A small network was shown many inputs. Here are its activations along a few directions, one row for each input.
In each table, some parts of the input vary, and every possible input appears once, in random order.
A made-up example of a description, with smaller parts first: one of 4 places along a line, together with either a single point or one of 11 places along a line or (one of 3 separate values, together with one of 8 places around a ring).
Shared parts are said once, and a part with two or three values counts as separate values.

Table:
R1: [ 22 -23   2   0  25  -5  20  12 -20  24  25  10   8   9  20  18   1   6
 -16]
R2: [  0   9   5  30  16   2   3   4   9 -34 -25  -3  27  32  21 -21 -17 -53
   4]
R3: [ -8   8 -14  -2  13  10 -12   0 -10  30 -15   0   5 -27  -7   4   5  25
  -1]
R4: [ -3  -4  18 -39 -71 -28 -22 -28   0 -38 -18 -27 -29  21  31 -24 -15  -8
  22]
R5: [-23 -11   1   3 -28  -5  13  -1  46 -56  16  -7 -16   2 -34   3  30   4
  18]
R6: [ -4  -3  -2  -8   5  -2  17   9  -4  10  27   8  -7 -17 -14  25  27  28
  -3]
R7: [ 29 -14  11   1  14  -1  34  22 -17  14  27  18   7  18  -1  31  -5  -1
 -13]
R8: [ -7   3 -10 -10  11  10   1   0 -13  26   1   8   5 -25 -12   2  12  18
  -1]
R9: [ 11   0  -3  -1  19   9   2   7 -22  30   7  15   4  -2   0   3  -6   4
  -9]
R10: [ 18  -8  -3   0  32   2  -2  16 -15  33  -5   8  15   1  23  11 -15   3
 -16]
R11: [-10  -1  -6  -2   0   8   6  -5 -15  23  19   5   0 -16 -16  13  14  22
  -4]
R12: [-10  21 -20   5  21  13 -24 -13   7  24 -23  -6   6 -46 -18  -6  12  16
  -4]
R13: [ 19  -1  -4  14  35  10  -8  10 -10  33 -14   2  21  -3  28   1 -14  -4
 -13]
R14: [-17  -3   8 -45 -69 -24 -26 -35  17 -43 -16 -30 -40  -1  18 -20 -13 -12
  16]
R15: [ 12 -13   0   4   5   5  24  19 -23  11  25   9   0   4  -6  19  17  10
 -11]
R16: [ 27 -10   4  -5  25   8  11  11 -26  31   8  15  14   8  14   6 -11  -1
 -12]
R17: [  4   4  -8   6  15  12  -8  11 -18  35 -11   5   8  -5   0   5 -14   5
  -9]
R18: [  8 -14   1   4  14  -2  10  10 -14  28  24  11  -2   0   5  16   3  15
 -10]
R19: [-10   2  -8  -9  -3   7  12  -1   0   7  23   4 -12 -30 -36  20  32  25
  -4]
R20: [-30  19 -11  22   9  -4 -15 -11  23 -33 -29 -14  14   1  -3 -22   3 -30
  21]
R21: [-15  15 -18  -9  12  12 -15  -4   8  30 -14   0  -4 -39 -26   3   5  22
  -3]
R22: [ 26 -19  25  15  -6 -12  32  16  19 -57  22  11   3  56   7   6  -4 -21
   0]
R23: [-12  18   3  36   9  -1 -10   3  17 -26 -25  -6  15  21   6 -24 -17 -41
  12]
R24: [  9  12  -5  18  26  12 -21   3 -12  34 -14  -1  16  -9   9  -5 -12   4
  -7]
R25: [  7 -16  12  14 -10 -13  23  16  29 -53  25   6  -8  40   0   1   8 -13
   3]
R26: [-15   1  -9  -5  -6  12   2 -11  -3  22  15   2  -6 -31 -34   9  18  26
  -4]
R27: [ 29 -23  27 -34 -58 -28   1  -9  -3 -38 -14 -15 -18  50  63 -27 -34 -31
   5]
R28: [-10  25 -15   8  23  15 -22 -10  -7  27 -17  -4  12 -25  -7  -2   0   8
  -2]
R29: [-37  31  -5  24  -2   3 -17 -15  36 -29 -33 -14   2 -15 -26 -20  -4 -27
  20]
R30: [-11  10 -10 -10   2  17  -2 -10  -7  26  -2   5  -2 -38 -34  -3  10  22
  -2]
R31: [-11  -3  10   7 -18  -9  13  -1  31 -56  23   1 -10  24 -19   7  17   1
  15]
R32: [ 13 -12  25 -30 -60 -29 -17 -16  -3 -36 -10 -21 -26  41  47 -27 -33 -22
   9]
- The inputs of R13 and R28 match in every part but one. If R1 is changed in the same way as R13 into R28, which row does it become? => R11
- What do these inputs look like to the network? => one of 4 places along a line, together with either one of 3 separate values or one of 5 places along a line
- Which other rows agree with R15 in the place on the line of 4? List them by row number. => R9, R17, R18, R23, R24, R25, R32
- Start at R12 and move only the place on the line of 5, one step at a time. The first step leads to R21. Which rows follow, in order? => R30, R26, R19

Table:
R33: [-26  25 -29  12  32  25 -21  -9   4  46 -11   2   7 -61 -44   7  23  38
  -1]
R34: [-17   1   5  -8 -33 -11   0 -13  25 -46   6 -10 -19   6 -17  -7  13  -2
  14]
R35: [ 58 -36  18   8  25   8  47  45 -41  28  30  29  26  49  37  28 -22 -14
 -32]
R36: [-18  17   0   3 -12  -3 -21 -18  21 -23 -16 -12  -7  -3  -8 -17  -4  -8
  12]
R37: [ 18  -2 -12  18  54  29  23  31 -40  78  19  28  28 -24 -17  36   9  29
 -27]
R38: [ 26 -34  29  -9 -35 -26  36  15   1 -60  33   4 -11  67  31   6  -5 -27
   2]
R39: [-16  -5  11 -16 -46 -20   6 -16  28 -57  22  -8 -30  11 -19  -2  18   2
  17]
R40: [-11  14  -2  -7 -15 -11 -37 -23   9 -15 -43 -25  -5  -2  27 -33 -19 -19
  14]
R41: [ 29 -21  19  -3 -15 -24  -6   6  -9 -28 -21 -14   5  58  76 -22 -41 -50
   0]
R42: [-15  18 -21   9  42  24  -3   2 -11  57   5  16  11 -50 -38  15  16  32
  -8]
R43: [-17   8   2  -7 -21  -7  -7 -16  25 -32  -7 -11 -13  -6 -14 -12   7  -4
  14]
R44: [  3   3 -17  10  41  25  11  17 -26  69  11  18  17 -40 -25  28  14  34
 -19]
R45: [-15  13  -2  -9 -17  -8 -28 -22  13 -17 -28 -18  -8  -5  11 -26 -10 -11
  14]
- What do these inputs look like to the network? => either one of 3 separate values or one of 4 places along a line or one of 6 places along a line
- What sort of input is R40? => one of 6 places along a line

Table:
R46: [  6  -3 -16   9  40  28  27  24 -27  63  38  30  13 -35 -43  43  29  46
 -22]
R47: [  8   2   7  31  24  -4   5  13  12 -28  -9   5  19  34  18 -12 -14 -34
   3]
R48: [ 10 -20  11  -2 -13  -8  27  10   6 -29  27   6  -5  24  -1  14  12  -3
   0]
R49: [ 26  -7  10  -9  -1  -6  -8   2 -29  19 -14  -3   6  23  47 -11 -33 -19
 -10]
R50: [ 13  10 -17  29  63  33   3  24 -29  76  -8  20  36 -29 -10  16  -3  16
 -23]
R51: [ 17 -26  11 -20 -24 -11  22   6 -11 -11  28   5 -12  21  12  12   4   3
  -5]
R52: [ 18  -7   6   2   6  -2  -5   5 -13   5 -15  -3  11  23  39 -11 -27 -27
  -7]
R53: [-33  31 -29   8  34  26 -19 -10  -1  62  -7   4   4 -75 -54  12  25  44
  -2]
R54: [  5 -16  13  13  -9  -7  33  12  17 -46  35   9  -3  32 -13  13  16 -10
   2]
R55: [-14  12   0 -32 -39 -12 -34 -30   4   0 -25 -21 -25 -21   6 -20  -8  12
  13]
R56: [ 22 -25  14 -35 -34 -12  16   3 -21   3  25   4 -18  19  19  14  -7  10
  -8]
R57: [ 12   0   6  20  18  -3   1  13   1 -14 -15   1  17  29  28 -10 -18 -30
   0]
R58: [-34  21  -3   9 -14  -6 -17 -22  43 -51 -17 -14 -10  -9 -27 -22  13 -10
  24]
R59: [-32  17  -8  -2 -17  -7 -24 -23  31 -34 -19 -18 -13 -16 -16 -18  11   0
  21]
R60: [-22  13  -4 -19 -33  -8 -29 -28  17 -16 -24 -23 -20 -20  -4 -21   0   2
  15]
- The inputs of R49 and R55 match in every part but one. If R47 is changed in the same way as R49 into R55, which row does it become? => R58
- What do these inputs look like to the network? => one of 3 separate values, together with either a single point or one of 4 places along a line
- Which other rows does R50 become when the choice among 3 separate values takes its other values? List them by row number. => R46, R53
